These are the activations of a small neural network, seen along a few directions. Each row is one input.
In each table, some parts of the input vary, and every possible input appears once, in random order.
A made-up example of a description, with smaller parts first: line(6) and (point or line(11) or (values(3) and ring(8))).
Shared parts are said once, and a part with two or three values counts as separate values.
In the rows, 128 means zero.

Other details of the inputs shift rows strongly along two fixed directions, in all tables alike. That doesn't count.

Rows:
r1: [145 169 167 147 164 136 146 144 105 122 147]
r2: [ 80  62 161 121 107  92 198  12 132 186 190]
r3: [143 141 101 121 114 153  95 160 136 117  97]
r4: [138 156 148 141 165 134 151 107  97 109 131]
r5: [144 175 123 137 176 146 129 138  90  93 115]
r6: [136 132 101 136 121 139  99 165 140 109  89]
r7: [113 124 111 129 128 135 110 162 130 115 106]
r8: [131 171 135 150 172 138 135 119  91  99 135]
r9: [137 112  88  87  81 126  95 153 156 143  90]
r10: [130 160 157 150 167 117 163  98 114 134 171]
r11: [147 176 138 150 165 146 125 136 100  93 118]
r12: [179 138 159 122 196 140 112 164 110  63 166]
r13: [103  87 113 119  90 123 111 148 156 135 100]
r14: [115  92  98 121  90 128 111 135 161 147 113]
r15: [ 63  59 175 135 112  93 199  31 140 187 202]
r16: [111  97 109 102  82 118 108 154 166 152 113]
r17: [138 153 167 157 160 118 165  99 107 138 169]
r18: [130 114  92  98  76 124  90 152 159 141  98]
r19: [131 101 112 109  72 119 106 134 150 153 111]
r20: [135 170 124 157 176 140 129 142 101  97 126]
r21: [138  99 109  98  76 121 111 135 146 154 102]
Description of these inputs: point or (line(4) and line(5)).

Rows:
r22: [169 173 127 146 159 156  97 192 119  96 105]
r23: [115 110 143 132 130 113 150 111 139 142 152]
r24: [145 147  91 104 126 157  76 208 141 102  76]
r25: [101 116  93 134  82 115 119 110 148 154 104]
r26: [124  65  84  93  60 113  93 144 161 142  98]
r27: [155 170 134 135 163 153 115 181 117  92 108]
r28: [170 157  98 115 141 162  86 182 125  90  94]
r29: [ 93 146 157 162 153 122 182  71 100 145 150]
r30: [167 207 160 160 204 142 142 140  93  87 153]
r31: [122  93 144 125 111 117 130 111 131 134 132]
r32: [124  94  98 112  77 111  97 146 158 141 115]
r33: [106 123 149 131 151 114 161  93 125 147 170]
r34: [154 158 110 121 141 166  90 197 129  94  93]
r35: [174 223 134 128 145 163 125 162  99 131  92]
r36: [118 113 151 128 132 114 148 103 114 130 150]
r37: [116 118 146 138 135 113 150 112 125 141 159]
r38: [112 119 154 138 145 122 161  92 127 143 173]
r39: [120  84 110 101  85 119 107 144 155 132 101]
r40: [134 101 145 132 126 114 142  94 123 134 149]
r41: [112  66  93  89  63 126  93 144 167 141  98]
r42: [107 132 134 149 137 117 167  62 105 144 143]
r43: [117  94 146 131 112 119 134 120 136 140 135]
r44: [121  94 102 110  85 121 105 132 162 142 126]
r45: [117 100  93 101  88 116  98 139 162 143 117]
r46: [ 96 123 115 145 111 121 144 104 134 156 119]
r47: [107 117 154 121 148 115 158  84 115 136 162]
r48: [109  84 118 112  88 117 118 141 148 143 119]
r49: [121 129 154 128 165 114 167  71 106 132 176]
r50: [173 188 145 144 194 149 133 147  93  82 132]
r51: [141 190 115 148 157 158 116 154  96  98  84]
r52: [129 132 172 157 154 108 162  78 113 135 182]
Q: What is each input in this table made of?
A: point or (ring(5) and (point or line(5)))
Q: Start at r26 and move only the ring(5) part, one step at a time. The first step leads to r32. Which rows follow, in order?
A: r37, r48, r36
Q: Which other rows does r22 become when the ring(5) part takes its other values? List them by row number.
A: r31, r40, r43, r52

Rows:
r53: [153 167 159 151 175 140 136 120  97 104 154]
r54: [135 169 162 141 177 139 146 144 101 114 152]
r55: [140 132 104 109 118 142  91 164 150 114 107]
r56: [152 131 114 120 129 130 103 147 122 112 112]
r57: [140 123 109 109 118 149 103 176 141 123 103]
r58: [137 125 111 103 114 149  95 170 138 117 105]
r59: [ 78 105 119 144 106 112 145 101 134 151 121]
r60: [109  91 150 125 104 106 143 113 141 147 138]
r61: [154 227 140 145 136 144 155 110  97 162 114]
r62: [142 125  96 101 118 131  95 158 145 115 104]
r63: [152 164 135 141 157 141 123 136 114 102 143]
r64: [144 145 162 134 166 124 156 103  97 110 148]
r65: [118  86 143 123 107 116 147 106 141 147 136]
r66: [ 82 114 131 148 126 120 158  70 117 141 139]
r67: [142 123 104  96 118 140  98 167 131 115 101]
r68: [151 136 106 119 128 128 106 148 128 109 118]
r69: [118 106 143 139 128 110 158  88 133 147 169]
r70: [118  99 133 130 104 110 123 125 142 146 136]
r71: [108 142 117 154 143 139 142 117 115 125 112]
r72: [ 94 107 100 129 109 118 133 100 125 135 105]
r73: [141 133 104 126 111 129  94 177 147 119 109]
r74: [120  88 135 130 109 113 138 103 140 151 145]
r75: [119 101 121 117 115 120 130 122 154 144 136]
r76: [138 175 156 147 182 132 142 137 113 111 155]
r77: [116  88 146 118 102 116 140  99 138 140 139]
Q: What is each input in this table made of?
A: point or (line(4) and (point or ring(5)))
Q: Start at r64 and move only the line(4) part, one step at a time. The first step leads to r77. Which rows follow, in order?
A: r65, r60
Q: Start at r56 and move only the ring(5) part, one step at a time. The first step leads to r68. Which rows follow, in order?
A: r62, r67, r64
Q: Which other rows does r60 become when the ring(5) part takes its other values? List them by row number.
A: r54, r70, r73, r76

Rows:
r78: [137  31  76  74  35 115  62 188 195 144  87]
r79: [152 188 150 139 176 136 146 106  99 122 152]
r80: [107  72 101 107  75 125 120 113 156 143 102]
r81: [123  85 158 120 124 101 137 109 135 126 165]
r82: [143 162 106 124 155 148 116 158 111  95  97]
r83: [110 111 110 125 125 112 133  96 129 137 134]
r84: [163 141  89 119 109 143  84 172 134 121  79]
r85: [121  86 116 109  84 115 138 108 140 155 115]
r86: [131 138 105 139 123 150 102 173 147 118  92]
r87: [154 170 126 149 146 139 124 146 110 119 129]
r88: [114 138 148 135 130 112 159  81 125 155 175]
r89: [ 88 101 137 125 127 118 152  96 120 145 143]
r90: [132 165 109 141 156 145 113 175 126 107 102]
r91: [159 174 120 113 142 152 117 158 118 111 103]
r92: [147 172 117 144 135 138 104 163 117 102 109]
r93: [110 112 120 140 112 125 132 106 139 137 141]
r94: [ 98 125 134 145 142 108 159  81 118 139 169]
r95: [152 160 128 132 141 155 114 170 107 115  99]
r96: [100 113 159 142 139 131 161  85 113 139 153]
r97: [113  84  97 117  84 122 109 109 155 144 111]
r98: [108 116 132 121 104 116 141 116 154 165 137]
r99: [ 98 111 164 136 123 111 160  85 111 146 149]
r100: [146 177 153 154 173 128 143 106  91 107 141]
r101: [114  94 157 124 159 104 155  98 124 120 185]
r102: [132 107 170 115 146 110 155  97 132 137 192]
r103: [104  96 124  99  83 124 126 119 147 164 123]
r104: [146 141 109 117 113 138 103 161 126 106  80]
r105: [136 164 137 150 147 133 124 157 122 114 110]
r106: [156 131 142 130 164 146 111 159 125  87 142]
r107: [149 175 145 157 166 141 142 149 110 122 127]
Q: What is each input in this table made of?
A: line(5) and (point or ring(5))
Q: The inputs of r92 and r87 match in every part but the line(5) part. If r104 is changed in the same way as r92 into r87, which row does it become?
A: r85
Q: List by row number the other rows that have the line(5) part in common with r82.
A: r83, r89, r90, r94, r101
Q: Which other rows does r97 become when the line(5) part takes its other values? List them by row number.
A: r79, r83, r84, r100
Q: Which other rows does r93 become when the ring(5) part takes its other values? List them by row number.
A: r80, r86, r96, r97
